A small network was trained on invented records. Each row is its activation on one of them, seen along a few directions.
Records have a field called Gol. Each example row is followed by its value.
The largest differences between rows may come from other fields.
In the rows, zero is written as 500.
Random noise pushes rows far along 18 fixed directions. That doesn't count. These rows show it; they differ only by the noise:
[424 588 448 592 444 654 185 427 630 395 701 491 424 467 424 390 431 571
 290 519 214 466 340 607 560 639 464 678 427 608 691 366 570 440]
[ 98 515 618 575 170 766 639 434 525 643 510 609 346 722 717 580 607 209
 552 162 386 378 659 410 625 629 463 652 453 169 295 361 627 552]
[537 523 482 475 415 549 646 302 173 338 436 394 614 264 591 549 307 851
 104 505 412 551 306 559 645 676 563 570 581 364 381 444 609 470]
[245 672 467 117 571 753 530 501 468 268 672 432 372 444 545 504 601 410
 657 327 464 302 663 417 710 318 532 682 470 243 523 589 445 618]
[472 652 572 478 515 659 411 533 481 318 495 503 372 607 560 376 595 456
 399 225 535 640 467 298 617 383 722 592 498 585 630 670 417 767]
[543 306 482 673 621 410 573 724 582 358 691 428 481 414 723 208 350 379
 643 823 430 603 284 345 524 533 438 707 478 423 723 686 641 761]
[613 493 369 740 467 432 366 548 488 564 408 431 456 285 225 668 495 278
 536 667 262 434 354 544 133 694 353 421 338 345 770 575 703 456]
[483 451 489 664 655 464 639 538 601 230 456 406 255 670 532 247 510 384
 661 513 269 206 394 303 560 552 349 643 261 530 875 641 500 751]
[387 550 302 465 714 507 433 558 640 301 712 389 453 740 360 144 521 498
 546 530 506 609 714 568 374 464 574 749 173 722 542 297 378 585]
[869 323 337 588 584 369 406 473 373 450 303 276 581 429 353 676 574 736
 455 489 706 462 507 573 405 495 482 277 509 453 533 505 352 221]
[565 667 428 348 666 324 502 565 501  58 364 153 408 579 349 533 782 267
 555 543 584 579 639 356 397 375 430 638 436 552 708 657 389 859]
[613 532 373 699 424 479 675 592 512 557 447 471 513 434 507 634 558 372
 474 485 318 478 600 388 400 469 724 689 280 238 685 601 620 503]
[633 298 656 631 547 352 602 402 424 523 323 458 603 629 361 524 681 511
 400 630 491 450 559 412 662 373 452 244 616  47 491 372 396 309]
[557 407 518 521 673 650 277 584 390 403 501 325 528 604 455 302 584 656
 365 659 381 612 436 522 739 793 393 166 319 488 302 313 690 355]
[332 404 638 566 321 552 658 466 178 443 297 451 434 818 663 524 514 674
 403 254 535 391 439 229 602 743 408 392 403 413 446 612 724 548]
[320 646 319 464 446 591 792 633 414 345 471 269 411 574 607 758 746 166
 792 303 493 422 864 278 438 610 233 721 287 307 505 627 758 523]
[323 556 546 355 497 620 400 541 555 492 702 494 482 538 475 431 540 558
 541 463 603 586 508 467 626 290 577 614 608 760 647 503 523 539]
[546 491 390 324 559 268 497 642 406 572 434 397 643 498 234 604 609 611
 516 753 466 560 755 584 344 537 525 358 114 403 330 488 618  96]
[506 465 553 446 503 609 305 564 669 427 574 543 262 438 392 366 559 431
 587 532 310 351 376 450 691 309 552 509 384 421 761 634 406 421]
[411 466 531 566 391 609 656 617 422 838 388 674 428 354 462 468 474 289
 641 400 566 784 554 553 365 552 626 305 303 503 159 514 601 353]

[384 471 612 425 610 448 305 552 523 693 371 501 539 694 382 603 614 441
 667 536 596 289 511 591 355 696 339  81 554 684 381 403 617 612] -> z1
[455 402 578 487 673 443 517 479 627 704 716 755 722 400 612 205 312 474
 464 664 420 579 531 668 514 419 819 557 472 102 213 379 273 518] -> z4
[612 178 426 517 616 465 571 596 406 615 494 394 613 744 376 346 531 724
 520 790 464 345 582 481 581 397 759 306 238 187 527 321 565 419] -> z9
[401 427 537 367 611 608 420 380 421 353 504 416 378 536 392 430 514 559
 633 392 634 340 422 497 574 424 213 326 689 567 598 483 389 539] -> z3
[510 481 427 514 544 467 556 550 488 415 495 566 517 659 614 336 474 527
 436 422 498 556 654 474 451 606 611 575 299 282 243 457 419 495] -> z1
[636 341 473 846 318 302 712 401 550 725 278 572 506 602 392 551 429 541
 374 552 339 339 444 533 305 478 731 575 364 464 709 409 470 483] -> z10
[239 591 645 457 381 540 355 529 498 582 644 509 607 659 475 620 648 327
 463 530 612 642 562 392 462 425 445 552 794 530 603 453 712 712] -> z8
[573 284 684 474 205 461 396 615 628 693 463 587 437 564 623 640 531 605
 466 583 433 330 367 399 734 261 776 500 548 391 716 669 561 437] -> z3
[542 562 467 447 628 416 606 439 395 505 313 488 516 316 407 533 452 464
 500 508 479 458 475 640 350 641 433 315 430 468 310 514 441 544] -> z2
[360 444 706 347 590 258 339 399 477 377 484 436 666 781 524 486 593 548
 381 694 489 281 507 519 494 634 371 407 635 222 394 418 449 702] -> z8
[483 412 469 416 450 382 522 607 583 337 559 426 408 525 585 353 529 377
 574 626 518 599 588 460 522 428 458 727 348 353 422 540 386 522] -> z5
[723 341 516 736 176 390 634 496 532 423 273 438 373 455 622 719 681 296
 434 382 550 594 505 309 592 313 444 650 633  71 601 697 348 353] -> z2
[465 539 498 258 794 451 723 532 430 569 564 459 800 413 620 517 472 571
 599 608 612 462 695 602 531 449 618 408 600 366 230 417 494 640] -> z3
[477 552 515 496 602 488 616 406 371 460 524 440 569 440 409 457 452 748
 395 553 401 485 424 487 661 537 378 457 480 781 617 497 633 324] -> z4
[670 460 470 564 634 263 380 554 639 582 494 587 595 633 506 388 376 657
 420 552 496 377 469 580 292 536 805 530 400 575 564 489 322 662] -> z7
[631 429 488 583 329 400 438 455 406 350 342 293 545 591 422 660 624 498
 203 642 529 627 467 454 495 536 543 527 644 318 529 343 580 678] -> z1
[301 626 629 403 375 432 760 421 479 621 418 615 481 440 595 554 435 423
 501 443 527 528 494 577 427 508 586 627 531 776 368 531 547 715] -> z8
[531 498 281 452 382 588 254 534 430 604 564 577 438 388 319 455 353 538
 389 439 469 622 467 660 103 519 906 568 150 307 437 523 421 492] -> z9
[686 524 477 574 832 318 902 527 294 313 512 572 757 608 549 366 442 674
 419 589 511 530 642 189 538 322 668 576 521 165 641 634 469 611] -> z9
[593 454 346 565 477 463 401 700 704 590 602 474 507 493 545 501 595 306
 659 451 688 825 748 597 381 499 501 600 336 609 240 463 394 240] -> z4
[462 346 624 268 233 442 439 636 397 578 519 446 490 411 489 577 491 696
 420 808 460 607 381 496 761 512 419 398 474 449 357 538 769 154] -> z7
[270 775 534 241 621 512 762 353  98 475 523 681 602 206 158 456 287 633
 380 604 274 529 458 458 383 513 426 394 409 386 497 614 722 389] -> z10
[494 362 567 645 545 167 539 627 582 523 463 574 611 646 766 555 390 464
 613 722 299 126 419 409 402 872 193 503 405 228 541 676 654 518] -> z2
[491 556 487 463 764 329 714 368 181 456 341 502 671 616 298 358 325 857
 399 481 685 526 465 471 204 543 599 353 428 813 535 528 466 688] -> z10
[403 687 554 896 473 688 788 441 685 703 430 601 429 726 578 472 606 259
 476 235 171 361 585 398 561 594 637 641 379 642 701 324 666 755] -> z7
[436 548 530 315 627 528 624 383 284 473 510 464 596 376 349 526 430 658
 461 596 491 382 410 521 466 389 648 445 594 425 664 505 549 742] -> z6
[501 505 584 660 273 801 556 367 426 493 491 719 323 512 604 441 504 429
 357  58 531 627 483 312 701 307 700 596 646 149 530 546 321 500] -> z6
[424 537 628 374 645 568 475 648 270 498 505 375 614 556 552 519 590 526
 541 581 554 553 408 286 520 561 559 311 529 544 595 689 776 870] -> z5
[603 470 410 516 729 654 330 496 398 581 462 320 588 507 268 470 603 611
 517 511 623 570 526 661 453 616 413 114 469 742 389 254 550 401] -> z5
[378 485 470 383 544 644 691 462 323 336 506 270 447 496 406 524 582 472
 616 584 538 455 519 430 632 470 284 480 569 502 623 399 700 650] -> z6

Here are new rows. What is Gol for each?
[593 664 416 549 727 325 695 456 593 296 384 479 477 358 352 386 498 234
 548 623 442 652 580 609 329 591 270 549 449 633 351 391 389 613] -> z1
[778 295 378 520 436 673 140 704 494 546 422 362 283 392 488 570 494 598
 657 450 658 428 225 502 470 467 660 272 419 652 717 747 505 525] -> z9
[543 157 618 671 237 347 511 632 531 686 466 488 480 565 574 416 473 539
 451 780 428 617 326 457 617 522 556 478 357 414 493 558 653 305] -> z4
[394 621 336 640 598 680 514 630 457 463 801 494 555 288 538 450 433 311
 694 520 485 804 541 433 378 664 122 638 552 589 567 550 812 367] -> z6
[347 452 568 219 489 547 154 754 356 551 507 353 574 696 549 675 722 414
 649 524 598 462 616 376 481 710 436 198 378 236 288 657 748 502] -> z4
[555 464 431 606 447 559 596 488 512 590 434 471 437 485 460 635 466 594
 558 516 287 134 424 502 515 554 563 524 354 511 815 503 678 515] -> z6
[496 469 450 472 455 734 396 685 411 534 621 406 567 456 723 625 487 627
 503 541 459 423 389 410 669 671 539 456 547 471 542 581 888 578] -> z1
[413 525 541 367 446 465 327 624 531 553 671 628 501 284 681 496 319 579
 585 554 405 400 320 520 453 613 453 603 433 515 514 825 591 425] -> z5
[577 422 461 462 547 510 835 577 362 458 597 483 653 410 573 312 423 727
 329 726 556 825 541 412 736 244 799 653 532 448 451 431 599 479] -> z1
[387 478 436 538 269 458 612 409 580 373 485 451 355 660 481 452 504 489
 380 477 365 519 631 538 534 509 413 799 310 555 488 314 498 379] -> z3
